These are the activations of a small neural network, seen along a few directions. Each row is one input.
Each table varies a few parts of the input and shows all the possible inputs, shuffled.
A made-up example of a description, with smaller parts first: one of 4 places along a line, together with either a single point or one of 9 places around a ring or (one of 2 separate values, together with one of 8 places around a ring).
Shared parts are said once, and a part with two or three values counts as separate values.
(in the rows, 100 means zero)

Other details of the inputs shift rows strongly along three fixed directions, in all tables alike. That doesn't count.

Table:
x1: 95 114 93 97 104 98 104 122 103 82 91 89
x2: 121 107 101 117 96 102 98 106 63 135 118 115
x3: 152 67 102 115 86 99 99 96 67 130 106 112
x4: 21 103 93 121 90 90 85 65 101 117 125 123
x5: 142 76 87 113 93 98 108 112 77 135 104 114
x6: 109 119 97 97 78 70 97 107 102 83 87 117
x7: 105 104 93 83 88 82 116 115 110 82 90 96
x8: 98 58 114 87 127 171 107 98 164 102 87 54
x9: 121 70 102 75 120 141 116 111 102 87 110 62
x10: 26 120 103 124 105 106 65 65 94 108 131 130
x11: 109 100 101 86 92 89 98 93 97 101 113 103
x12: 111 123 105 75 105 93 106 115 111 56 66 88
x13: 111 137 100 59 87 57 115 114 120 56 63 94
x14: 31 113 91 116 91 100 67 57 105 111 131 133
x15: 138 74 97 101 99 99 118 102 75 140 94 123
x16: 78 130 93 69 88 81 115 99 126 60 101 82
x17: 97 101 109 104 98 94 109 107 83 99 103 93
x18: 28 99 93 116 99 87 72 74 109 113 120 135
x19: 42 65 75 113 123 136 79 70 129 100 121 100
x20: 110 119 86 83 87 89 109 103 106 89 102 87
x21: 120 114 106 87 77 61 106 106 92 88 90 98
x22: 117 133 102 111 96 70 103 121 92 81 88 111
x23: 83 112 107 84 114 93 98 104 105 81 84 101
x24: 79 134 105 94 94 73 110 121 104 71 90 104
x25: 129 123 95 115 80 71 100 92 76 121 111 127
x26: 33 53 116 129 117 171 75 65 149 136 128 77
x27: 96 64 117 91 117 171 100 92 158 104 114 50
x28: 127 59 82 81 106 128 115 106 112 90 98 53
x29: 116 137 89 85 90 65 113 105 113 70 69 103
x30: 79 118 97 102 100 93 101 106 100 83 98 82
x31: 144 85 116 103 104 103 99 106 61 130 116 109
x32: 16 114 100 120 116 101 85 75 97 119 111 136
x33: 98 103 92 80 127 120 106 105 123 61 77 72
x34: 105 101 105 106 101 100 90 112 91 91 95 109
x35: 125 88 97 110 94 93 96 89 78 130 92 136
x36: 88 139 103 106 93 74 100 105 101 65 91 90
x37: 87 138 111 99 87 72 94 104 97 62 86 95
x38: 133 101 90 117 90 79 108 101 66 149 94 138
x39: 150 74 94 121 92 96 105 94 71 130 106 106
x40: 130 73 117 124 101 99 93 101 51 144 115 117
x41: 129 109 102 123 101 86 105 111 56 146 92 134
x42: 119 77 101 55 124 125 112 131 132 40 81 43
x43: 158 20 119 111 119 178 109 114 125 146 105 67
x44: 92 131 99 97 103 97 96 99 103 75 105 90
Each input here is: one of 4 places along a line, together with either a single point or (one of 2 separate values, together with one of 5 places around a ring).
- Changing only the place on the line of 4 turns x19 into x25. The same change can be made to x22. Which row results? => x44
- Change only the place on the line of 4 in x7. List by row number the other rows that result. => x4, x15, x16
- Change only the place on the ring of 5 in x34. List by row number the other rows that result. => x1, x22, x24, x42
- Change only the place on the line of 4 in x12. List by row number the other rows that result. => x10, x34, x37

Table:
x45: 104 60 80 92 118 120 92 90 78 101 109 104
x46: 47 134 81 74 100 72 91 88 113 36 97 91
x47: 112 82 100 73 115 129 105 114 130 57 82 55
x48: 153 118 113 102 88 72 115 130 77 111 82 117
x49: 130 94 99 77 97 104 125 117 118 76 85 73
x50: 83 98 92 112 101 108 90 88 107 117 103 116
x51: 92 63 101 115 108 125 87 83 96 135 119 117
x52: 9 120 94 139 109 105 73 63 104 123 125 135
x53: 87 68 109 114 115 130 84 86 85 136 116 114
x54: 86 69 102 122 115 130 96 90 88 135 119 113
x55: 103 84 78 89 109 100 106 99 79 89 101 99
x56: 137 92 109 116 85 89 101 100 80 124 104 113
x57: 85 60 93 84 116 143 100 91 122 102 114 66
x58: 89 66 95 100 119 141 95 100 112 99 111 69
x59: 65 157 112 110 82 54 101 101 91 98 93 127
x60: 67 144 110 107 76 59 89 90 97 106 97 136
x61: 93 74 102 125 114 131 83 80 87 131 123 110
x62: 118 81 105 77 114 126 106 114 119 73 90 70
x63: 150 122 115 97 82 72 116 128 72 110 91 102
x64: 78 59 94 130 116 124 84 75 96 149 119 122
x65: 69 164 113 103 65 43 95 95 99 89 95 130
x66: 41 129 99 116 96 89 91 90 111 88 100 111
x67: 104 73 110 115 110 122 93 94 88 123 119 107
x68: 136 118 104 106 96 85 108 116 87 107 85 111
x69: 83 108 93 89 95 99 101 101 125 76 97 74
x70: 103 84 95 79 110 115 110 106 130 80 90 79
x71: 136 94 109 87 106 101 115 119 95 100 83 90
x72: 96 69 98 122 108 128 85 74 95 134 124 110
x73: 105 67 99 97 112 122 101 94 104 124 103 99
x74: 116 83 91 65 111 132 107 106 141 57 84 54
x75: 94 129 83 89 98 56 102 103 81 78 88 119
x76: 166 119 102 100 78 74 123 121 82 108 82 104
x77: 135 93 115 85 103 105 111 112 95 92 95 81
x78: 105 80 104 118 98 104 102 88 79 147 113 123
x79: 34 135 91 89 94 85 98 89 145 55 90 84
x80: 137 92 111 110 87 89 104 102 81 125 108 117
x81: 93 71 91 98 123 145 95 95 114 99 113 69
x82: 49 141 96 74 106 100 92 98 149 34 82 72
x83: 113 79 94 67 108 126 107 109 140 55 81 53
x84: 150 116 116 103 86 76 109 120 82 94 87 97
x85: 162 113 111 104 89 73 116 130 78 106 75 106
x86: 163 114 108 96 75 70 121 127 82 109 93 103
x87: 118 114 99 123 80 83 98 98 77 135 111 125
x88: 64 131 78 82 96 69 98 99 97 58 100 98
x89: 38 137 106 130 91 74 81 87 92 118 123 137
- What is each input in this table made of? => one of 5 places around a ring, together with either a single point or (one of 2 separate values, together with one of 4 places along a line)
- Changing only the place on the ring of 5 turns x58 into x84. The same change can be made to x88. Which row results? => x46
- Changing only the place on the ring of 5 turns x52 into x68. The same change can be made to x55. Which row results? => x75
- Change only the choice among 2 separate values in x53. List by row number the other rows that result. => x60
- Change only the place on the line of 4 in x52. List by row number the other rows that result. => x54, x59, x66
- Change only the choice among 2 separate values in x56. List by row number the other rows that result. => x84
